These are the activations of a small network on made-up records, seen along a few directions, one row for each record.
Each row is followed by the record's values for the fields SOM, TUPA, MUR, MER, KUV, GAR.
The largest differences between rows may come from other fields.
In the rows, zero is written as 500.
Random noise pushes rows far along 11 fixed directions. That doesn't count. These rows show it; they differ only by the noise:
[503 480 627 616 598 401 595 560 476 445 711 726 570 486 766 231 280 639
 350 565 810 484 645 477 482 530 724 299]
[684 607 309 523 550 539 429 453 456 618 434 339 657 528 444 546 428 749
 565 577 521 589 575 531 462 592 623 574]
[723 501 358 574 596 660 536 590 379 536 269 376 969 506 395 551 330 482
 578 375 355 715 768 489 422 495 559 315]
[618 419 692 560 578 568 423 815 460 480 426 666 788 465 595 414 319 180
 491 215 687 625 777 559 608 322 617 357]
[496 607 557 359 445 492 436 423 421 552 479 330 438 470 368 564 679 573
 673 384 425 470 389 696 616 602 458 560]
[487 497 448 554 533 417 416 394 395 499 678 240 628 562 487 562 503 758
 423 571 529 448 688 439 482 589 615 614]
[658 525 307 516 542 434 451 528 761 532 395 685 588 502 673 473 256 663
 429 866 633 578 706 414 382 457 690 623]
[592 559 587 530 474 519 626 352 388 662 343 387 495 326 322 578 717 529
 619 364 916 491 788 654 533 565 343 403]
[479 137 440 345 507 470 348 578 512 416 652  79 761 586 468 618 606 394
 479 616 275 413 495 471 654 648 341 486]
[559 424 577 369 578 609 543 473 570 524 464 390 562 445 551 414 420 561
 402 700 569 584 634 494 388 744 324 384]
[578 369 627 240 468 527 511 629 567 568 498 603 534 458 571 489 447 344
 561 491 348 556 440 573 611 413 526 596]
[381 665 572 621 538 341 130 664 541 344 699 552 510 647 653 449 386 568
 426 423 565 424 507 554 620 438 822 667]
[449 589 725 284 434 410 216 532 591 420 536 472 360 458 566 473 540 468
 546 455 531 486 607 631 604 489 572 794]

[536 403 618 439 437 364 169 597 478 459 585 349 596 486 530 565 526 379
 481 388 695 456 851 456 626 277 594 824] -> <SOM:ris TUPA:kotu MUR:kiba MER:rozum KUV:repu GAR:kesib>
[542 606 826 343 505 530 559 489 404 634 657 676 361 453 539 402 339 591
 414 364 541 503 587 505 470 403 668 742] -> <SOM:vuluv TUPA:neb MUR:kiba MER:rozum KUV:repu GAR:kurin>
[604 608 489 600 504 454 488 472 561 516 376 661 442 429 557 448 455 559
 507 575 746 585 697 496 416 427 568 628] -> <SOM:vuluv TUPA:kotu MUR:laza MER:tef KUV:pazu GAR:kurin>
[510 503 479 574 466 489 435 564 476 724 532 411 422 534 431 681 713 505
 542 432 771 421 355 564 658 472 503 604] -> <SOM:ris TUPA:kotu MUR:dobev MER:rozum KUV:repu GAR:kurin>
[491 531  28 726 358 164 584 378 406 414 451 495 475 500 434 544 852 699
 855 480 580 284 256 643 735 548 722 176] -> <SOM:ris TUPA:kotu MUR:dobev MER:tef KUV:repu GAR:kesib>
[736 504 402 495 492 513 337 579 395 444 452 385 662 519 512 369 408 541
 670 343 474 619 578 602 584 458 643 558] -> <SOM:piv TUPA:kotu MUR:laza MER:rozum KUV:pazu GAR:kurin>
[380 470 561 473 397 374 639 440 346 407 552 600 553 439 503 501 616 419
 686 231 351 402 420 615 659 399 621 334] -> <SOM:piv TUPA:neb MUR:laza MER:rozum KUV:repu GAR:kesib>
[426 721 541 661 540 703 674 574 435 741 376 675 444 551 357 738 461 461
 370 325 470 558 439 468 354 368 506 565] -> <SOM:piv TUPA:neb MUR:dobev MER:rozum KUV:pazu GAR:kesib>
[384 690 580 422 395 335 420 313 495 304 561 524 240 482 533 368 607 640
 585 467 455 377 390 620 511 536 511 556] -> <SOM:piv TUPA:kotu MUR:kiba MER:rozum KUV:pazu GAR:kesib>
[567 463 445 478 499 577 368 382 423 534 531 137 523 488 346 622 591 561
 429 437 482 509 696 461 459 682 371 577] -> <SOM:piv TUPA:kotu MUR:kiba MER:tef KUV:pazu GAR:kesib>
[415 870 380 604 497 429 612 354 584 417 280 732 352 466 516 385 474 726
 650 651 373 476 259 632 382 604 513 272] -> <SOM:ris TUPA:kotu MUR:laza MER:rozum KUV:repu GAR:kesib>
[654 437 343 454 445 469 561 413 596 586 322 534 528 359 375 482 523 470
 631 492 584 489 712 522 507 575 492 282] -> <SOM:ris TUPA:neb MUR:kiba MER:tef KUV:repu GAR:kesib>
[389 452 598 510 462 307 203 616 563 305 595 494 647 567 514 612 413 322
 480 364 286 380 723 441 602 210 764 782] -> <SOM:vuluv TUPA:neb MUR:dobev MER:rozum KUV:repu GAR:kesib>
[364 416 567 586 386 375 520 472 685 640 405 647 316 459 357 903 708 279
 372 508 739 360 817 378 537 163 443 904] -> <SOM:vuluv TUPA:neb MUR:dobev MER:tef KUV:pazu GAR:kurin>
[561 457 533 479 395 354 387 631 548 370 284 614 528 401 528 470 672 213
 789 353 637 518 480 657 711 289 448 527] -> <SOM:ris TUPA:kotu MUR:laza MER:tef KUV:pazu GAR:kurin>
[864 601 185 583 569 476 203 536 478 315 373 397 727 605 631 172 243 696
 735 552 488 699 500 545 431 516 721 494] -> <SOM:piv TUPA:kotu MUR:kiba MER:rozum KUV:pazu GAR:kurin>
[418 275 747 233 422 465 564 356 420 461 655 179 361 350 476 485 824 441
 557 500 562 445 528 589 598 694 185 548] -> <SOM:piv TUPA:kotu MUR:laza MER:tef KUV:pazu GAR:kurin>
[456 438 518 584 473 440 595 569 559 641 584 755 492 586 456 668 492 357
 456 392 445 377 392 488 613 243 576 520] -> <SOM:vuluv TUPA:kotu MUR:kiba MER:rozum KUV:repu GAR:kurin>
[529 541 713 506 587 650 421 547 362 385 564 416 519 510 565 318 376 472
 395 329 489 668 635 474 366 664 427 445] -> <SOM:piv TUPA:kotu MUR:laza MER:tef KUV:pazu GAR:kurin>
[714 371 395 646 559 453 302 809 429 573 611 696 639 576 601 374 333 296
 551 290 731 513 417 514 727 290 824 469] -> <SOM:vuluv TUPA:neb MUR:kiba MER:tef KUV:repu GAR:kesib>
[534 558 507 283 502 648 340 604 422 584 380 279 448 514 391 635 635 412
 598 437 288 618 252 621 617 584 398 678] -> <SOM:vuluv TUPA:kotu MUR:dobev MER:tef KUV:repu GAR:kesib>
[383 396 361 471 406 302 722 320 592 369 576 639 376 482 572 467 623 618
 544 794 454 357 439 423 483 511 518 391] -> <SOM:piv TUPA:neb MUR:kiba MER:tef KUV:repu GAR:kurin>
[475 594 610 577 538 418 513 477 372 280 526 488 490 448 596 207 527 576
 640 400 743 453 445 666 525 693 520 164] -> <SOM:piv TUPA:neb MUR:dobev MER:rozum KUV:repu GAR:kurin>
[644 255 465 448 476 404 537 494 487 602 689 468 445 487 614 491 535 542
 524 548 607 480 498 396 601 329 595 714] -> <SOM:kan TUPA:kotu MUR:dobev MER:tef KUV:pazu GAR:kurin>
[390 358 619 444 483 488 734 476 480 527 633 578 474 466 580 519 491 510
 322 593 476 496 626 337 394 543 500 516] -> <SOM:vuluv TUPA:neb MUR:laza MER:tef KUV:pazu GAR:kurin>
[591 660 509 625 519 525 261 509 592 523 472 484 408 529 611 397 418 570
 407 562 896 552 655 486 430 536 525 703] -> <SOM:piv TUPA:kotu MUR:laza MER:rozum KUV:pazu GAR:kurin>
[648 406 420 490 497 398 422 410 307 434 649 215 623 486 552 304 539 692
 602 484 593 489 568 475 604 645 622 443] -> <SOM:ris TUPA:kotu MUR:kiba MER:tef KUV:repu GAR:kurin>
[588 673 545 616 555 634 405 609 555 425 252 617 599 470 506 465 394 325
 498 429 599 664 715 490 370 471 469 418] -> <SOM:piv TUPA:kotu MUR:kiba MER:tef KUV:repu GAR:kurin>
[461 642 408 634 561 551 169 683 748 444 331 532 499 613 485 640 467 431
 363 653 618 537 585 473 464 498 485 637] -> <SOM:vuluv TUPA:kotu MUR:kiba MER:tef KUV:repu GAR:kurin>
[709 154 270 564 572 588 620 577 572 645 525 455 720 560 557 520 394 466
 393 737 621 533 520 375 481 492 366 400] -> <SOM:piv TUPA:kotu MUR:laza MER:rozum KUV:pazu GAR:kurin>
[400 688 456 727 560 443 611 458 505 577 533 642 383 536 568 496 467 697
 390 562 691 424 398 474 421 566 608 331] -> <SOM:ris TUPA:kotu MUR:dobev MER:rozum KUV:repu GAR:kesib>
[363 438 570 421 378 198 244 464 610 191 574 476 500 465 660 508 612 421
 538 478 532 427 895 447 583 297 706 787] -> <SOM:piv TUPA:kotu MUR:dobev MER:tef KUV:pazu GAR:kurin>
[670 783 440 543 431 472 722 284 442 657 272 647 333 311 385 471 604 724
 684 454 897 572 667 646 446 585 526 372] -> <SOM:vuluv TUPA:kotu MUR:kiba MER:tef KUV:repu GAR:kurin>
[394 611 516 608 568 552 552 506 506 473 536 486 562 544 469 563 398 621
 350 561 327 530 478 403 378 589 524 378] -> <SOM:ris TUPA:kotu MUR:dobev MER:tef KUV:repu GAR:kesib>
[517 413 384 549 534 455 311 575 512 541 653 267 589 573 499 548 526 523
 453 599 593 431 349 483 599 608 499 605] -> <SOM:vuluv TUPA:neb MUR:laza MER:tef KUV:pazu GAR:kesib>
[742 174 341 157 459 459 512 319 372 479 625  70 720 429 558 451 530 696
 601 750 278 570 688 379 542 587 537 743] -> <SOM:piv TUPA:kotu MUR:kiba MER:tef KUV:repu GAR:kurin>
[665 603 533 354 483 565 217 551 746 559 328 597 302 408 526 414 366 448
 478 565 624 627 701 516 427 577 522 649] -> <SOM:ris TUPA:kotu MUR:kiba MER:tef KUV:repu GAR:kesib>
[520 314 314 525 528 506 356 605 528 419 514 313 755 590 414 606 478 327
 505 496 289 469 550 436 601 469 475 425] -> <SOM:piv TUPA:neb MUR:kiba MER:tef KUV:repu GAR:kesib>

Which values does each new row have?
[185 525 455 697 512 521 653 604 555 649 654 671 384 652 429 744 560 447
 284 515 240 315  82 404 533 465 489 442] -> <SOM:ris TUPA:neb MUR:laza MER:tef KUV:pazu GAR:kesib>
[512 496 352 505 434 294 251 388 457 486 728 222 497 573 593 491 518 819
 489 624 508 439 582 422 554 508 739 853] -> <SOM:ris TUPA:kotu MUR:laza MER:rozum KUV:pazu GAR:kesib>
[510 355 303 856 657 575 555 719 496 540 588 583 676 677 589 594 341 399
 202 602 655 502 510 280 474 428 534 314] -> <SOM:piv TUPA:kotu MUR:kiba MER:tef KUV:repu GAR:kesib>
[463 848 796 587 610 636 392 631 333 363 410 659 500 462 531 213 346 423
 550 115 677 619 552 697 445 554 549 215] -> <SOM:piv TUPA:neb MUR:kiba MER:rozum KUV:repu GAR:kesib>
[304 329 342 519 466 372 564 269 535 290 643 238 553 577 491 550 669 676
 466 787 213 316 384 418 439 719 322 377] -> <SOM:piv TUPA:kotu MUR:laza MER:rozum KUV:pazu GAR:kurin>
[419 541 602 423 434 457 756 261 518 641 556 653 409 418 442 651 525 660
 436 609 483 412 689 406 379 335 545 716] -> <SOM:piv TUPA:neb MUR:kiba MER:rozum KUV:repu GAR:kurin>
[428 642 774 453 539 499 364 580 425 553 688 585 328 518 584 419 487 512
 489 247 692 429 285 653 653 477 633 633] -> <SOM:piv TUPA:neb MUR:dobev MER:rozum KUV:pazu GAR:kurin>
[454 434 639 664 599 519 662 545 270 287 673 689 827 543 592 259 179 439
 412 203 214 517 654 382 388 402 749  95] -> <SOM:piv TUPA:neb MUR:kiba MER:rozum KUV:repu GAR:kesib>
[681 206 527 219 439 513 662 525 552 513 497 547 554 400 578 373 511 296
 620 572 342 564 448 502 583 414 388 482] -> <SOM:piv TUPA:kotu MUR:kiba MER:tef KUV:pazu GAR:kurin>
[622 544 380 323 383 557 763 396 568 514 246 692 406 312 492 463 541 584
 636 668 369 624 487 566 420 569 470 402] -> <SOM:piv TUPA:kotu MUR:laza MER:tef KUV:repu GAR:kesib>
[596 413 430 377 434 503 441 459 491 553 561 403 458 506 508 512 475 521
 476 518 422 527 623 444 465 531 554 590] -> <SOM:piv TUPA:kotu MUR:kiba MER:rozum KUV:repu GAR:kesib>
[625 595 521 504 419 561 589 473 290 542 266 538 467 392 356 504 655 341
 782 138 502 674 499 670 582 330 472 473] -> <SOM:piv TUPA:kotu MUR:laza MER:tef KUV:pazu GAR:kesib>
[278 277 737 475 537 604 557 571 351 360 682 326 571 556 485 544 614 304
 349 404 286 504 497 433 512 611 273 328] -> <SOM:piv TUPA:kotu MUR:laza MER:tef KUV:repu GAR:kurin>
[437 545 339 788 597 511 519 526 490 550 548 550 653 632 473 607 352 619
 327 572 475 434 476 370 431 457 673 425] -> <SOM:vuluv TUPA:neb MUR:dobev MER:rozum KUV:repu GAR:kesib>
[530 477 498 370 344 385 574 347 548 395 302 482 437 308 452 520 650 459
 600 512 448 535 800 514 457 483 500 543] -> <SOM:vuluv TUPA:kotu MUR:dobev MER:tef KUV:pazu GAR:kesib>
[346 712 504 893 570 438 552 434 436 480 513 617 458 482 474 439 485 648
 360 371 853 403 673 473 443 567 598 255] -> <SOM:ris TUPA:neb MUR:laza MER:tef KUV:pazu GAR:kesib>
[341 609 523 516 532 472 386 564 644 372 453 495 419 545 470 487 549 394
 554 448 467 391 247 675 576 622 359 302] -> <SOM:piv TUPA:neb MUR:dobev MER:rozum KUV:pazu GAR:kesib>
[451 345 705 432 495 510 411 584 467 490 584 529 504 432 472 502 456 291
 422 326 477 481 686 464 575 457 478 514] -> <SOM:ris TUPA:neb MUR:laza MER:tef KUV:repu GAR:kesib>
[274 576 587 810 579 337 459 455 515 455 687 482 475 538 486 539 568 580
 315 476 921 265 637 494 471 554 488 355] -> <SOM:vuluv TUPA:neb MUR:dobev MER:rozum KUV:pazu GAR:kesib>
